These are the activations of a small neural network, seen along a few directions. Each row is one input.
Each table varies a few parts of the input and shows all the possible inputs, shuffled.
A made-up example of a description, with smaller parts first: one of 4 places along a line, together with either a single point or (one of 2 separate values, together with one of 5 places around a ring) or one of 11 places around a ring.
Shared parts are said once, and a part with two or three values counts as separate values.
In the rows, 128 means zero.

Other details of the inputs vary at random and push rows far along three fixed directions, the same in every table; ignore that.

A family of inputs:
R1: [ 98 100  91 104  77  59 141  83 118 142  99 114 113 157]
R2: [180 130  93 145 129 167 155 122 101 100 124 146 143 113]
R3: [161 176 191 120  96 143 150 142 104 121 129 111 147 117]
R4: [116  77  37 146 145 118 127 110 138 125 139 166 107 126]
R5: [107  90 116 135 168 140  89 126 150 146 154 140 133 139]
R6: [122 143 213 119 147 158  94 146 139 141 145 107 153 135]
R7: [124 139 207 125 156 171  92 149 143 141 150 112 148 130]
R8: [150 148 102 133  99 130 163 122  98 115 120 142 126 119]
R9: [117 128 163 121 132 127 113 132 134 136 145 112 150 138]
R10: [170 116  83 149 147 172 133 123 123 109 104 163 124 114]
R11: [ 91  85 106 140 169 149  88 123 158 154 148 156 108 138]
R12: [101 140 119 121 122  97 136 133 125 130 135 100 126 142]
R13: [116 115 167 133 179 161  91 162 166 135 153 133 131 113]
R14: [134 113  88 151 174 169 119 144 142 122 154 168 118 108]
R15: [ 48  91 123 110 123  58  95 121 168 160 141 122  90 149]
R16: [174 175 189 120  98 144 148 133  95 107 110 101 158 123]
R17: [105 119 124 116 103  96 131 117 133 146 139 120 127 142]
R18: [166 126 118 141 148 150 130 145 130  95 134 134 146 112]
R19: [ 75 112  90 113 120  77 119 105 130 156 111 110 100 169]
R20: [167 135 104 135 111 144 158 120 104 113 121 138 138 117]
R21: [111 122 100 114  76  52 158 107 124 116 117 112 113 128]
R22: [114 129 115 117  96  76 149 124 127 120 123 117 115 122]
R23: [163 137 108 128 104 127 153 112 108 109  91 129 131 125]
R24: [177 131  83 151 138 172 148 120 116 102 103 161 122 108]
R25: [ 83 125 100 118 107  73 135 113 123 146 132  99 117 161]
R26: [154 107  76 140 127 127 143 118 119 102 132 137 140 123]
R27: [138 135 124 116  85  99 153 107 107 126 102 120 127 134]
R28: [102 115 132 116 121 100 126 129 142 141 141 122 127 134]
R29: [136 125 101 151 164 174 122 142 132 126 153 165 125 113]
R30: [115 132 167 119 137 123 115 140 142 134 146 113 142 125]
R31: [173 134 104 145 140 148 152 145 122  96 130 147 135 102]
R32: [119 167 165 123 123 135 131 142 117 135 132  95 133 143]
R33: [156 161 176 113  89 116 143 124 108 116  93  97 148 130]
R34: [176 122  95 141 136 160 143 118 106 108 112 145 138 121]
R35: [123 127 124 133 118 126 133 127 124 134 142 131 129 124]
R36: [142 183 156 125 103 126 145 136 105 118  95  95 129 134]
R37: [ 89 119 179 113 152 133  82 133 164 162 123 125 115 140]
R38: [102 127 187 115 141 110 101 149 157 137 143 105 132 129]
R39: [108 132 191 114 134 119 106 144 142 140 148 101 146 132]
R40: [140 130 114 148 156 168 123 139 127 124 150 155 130 113]
R41: [167 142 121 139 114 141 155 131 106 115 134 133 145 116]
R42: [129 146 174 105  89  96 133 118 117 135  96  95 136 141]
R43: [ 97 109 128 113 113  92 121 114 136 148 140 113 130 146]
R44: [110 130 170 133 177 178  85 147 150 150 139 146 118 122]
R45: [ 87 106 104 109  97  74 131  92 131 148 109 125 104 151]
R46: [130 131 134 139 167 178 109 140 138 137 132 154 115 117]
R47: [115  97  56 138 145 128 120 105 140 136 104 167  93 131]
R48: [ 78 101 125 122 153 123  85 121 163 161 116 145  99 141]
R49: [140 157 175 113  91 109 156 141 114 121 130 102 147 120]
R50: [160 137 108 133 114 140 154 116 106 113 107 141 129 119]
R51: [158 177 172 129 106 131 162 150 100 108 135 115 144 102]
R52: [142 144 185 128 143 143 118 156 140 114 140 109 148 115]
R53: [112 103  91 158 210 171  88 163 160 125 152 146 113 125]
R54: [144 114  44 136 104 116 162  94 101 114 117 155 112 123]
Each input here is: one of 6 places along a line, together with either a single point or one of 8 places along a line.
Question: Changing only the place on the line of 6 turns R29 into R46. The same change can be made to R41. Which row results?
Answer: R27
Question: Changing only the place on the line of 6 turns R5 into R42. The same change can be made to R9. Which row results?
Answer: R33
Question: List by row number the other rows that have the place on the line of 6 in common with R53.
Answer: R13, R15, R18, R21, R22, R31, R38, R52
Question: Which other rows does R30 become when the place on the line of 8 takes its other values? List them by row number.
Answer: R4, R14, R26, R28, R39, R49, R51
Question: Which other rows does R19 become when the place on the line of 6 takes its other values? List them by row number.
Answer: R12, R25, R32, R36, R53

A family of inputs:
R55: [ 91 159 172  81  38  42 152  88 100 154 100  72 131 171]
R56: [ 80  99  94 132 150 103 111 134 152 138 157 140 100 130]
R57: [ 95  81  74 143 183 172  79 113 155 168 137 180  98 142]
R58: [161 111  66 152 164 158 126 140 135  96 120 155 125 112]
R59: [142 113  61 158 159 168 133 127 118 122 148 165 126 117]
R60: [ 92  87  86 137 165 111 101 140 160 135 161 132 112 133]
R61: [ 70 103 129  91  90  48 116  84 142 161  86 100 102 169]
R62: [ 44 107 133  98 107  35 117 123 154 157 147  94 110 156]
R63: [132 176 200 125 129 154 134 154 117 133 153 102 153 127]
R64: [147 115  61 162 164 180 136 130 115 118 148 172 120 115]
R65: [ 82  96 102 127 148 104 100 127 163 139 124 145  96 134]
R66: [126  85  98 123 120  83 136 124 139 113 160 120 144 127]
R67: [140 122 242 116 158 165  80 149 156 141 131 108 166 123]
R68: [135 145 125 108  68  87 162  92 103 123  75 112 110 136]
R69: [183 134  82 146 128 162 153 109 102 101  84 153 122 109]
R70: [121 118  93 134 138 123 128 133 146 124 113 150 103 116]
R71: [122 117 233 120 163 171  68 146 153 158 160 118 166 140]
R72: [164 136 109 126 106 122 150 110 108 113  84 118 130 129]
R73: [ 65  82 117 130 181 126  65 135 184 150 135 147  97 136]
R74: [127  85  95 126 113 101 137 109 124 128 155 127 154 140]
R75: [108 153 221 123 174 157  86 174 166 135 141 111 137 120]
R76: [174 174 168 128 108 161 145 135  92 119 115 110 154 128]
R77: [130 149  96 125  79  97 175 112  99 130 127 126 121 130]
R78: [184 139  72 153 130 179 152 114  87 107 112 163 133 114]
R79: [137 171 186 136 146 153 128 171 129 116 161 115 140 101]
R80: [145 172 132 127  93 106 175 144 108 108 136 117 125 107]
R81: [153 132 206 120 138 144 112 159 146 107 141 110 170 110]
R82: [160 173 159 135 112 151 157 149  99 112 142 106 155 121]
R83: [190 164 124 138 114 168 163 121 102 105  84 141 123 105]
R84: [139 145 103 120  76 109 161  94  86 128 101 131 120 141]
Question: Changing only one part turns R60 into R76. The same change can be made to R79. Which row results?
Answer: R78
Question: Describe the family of inputs behind these rows.
Answer: one of 5 places around a ring, together with either a single point or one of 5 places along a line
Question: List by row number the other rows that have the place on the ring of 5 in common with R61.
Answer: R67, R68, R69, R72, R83
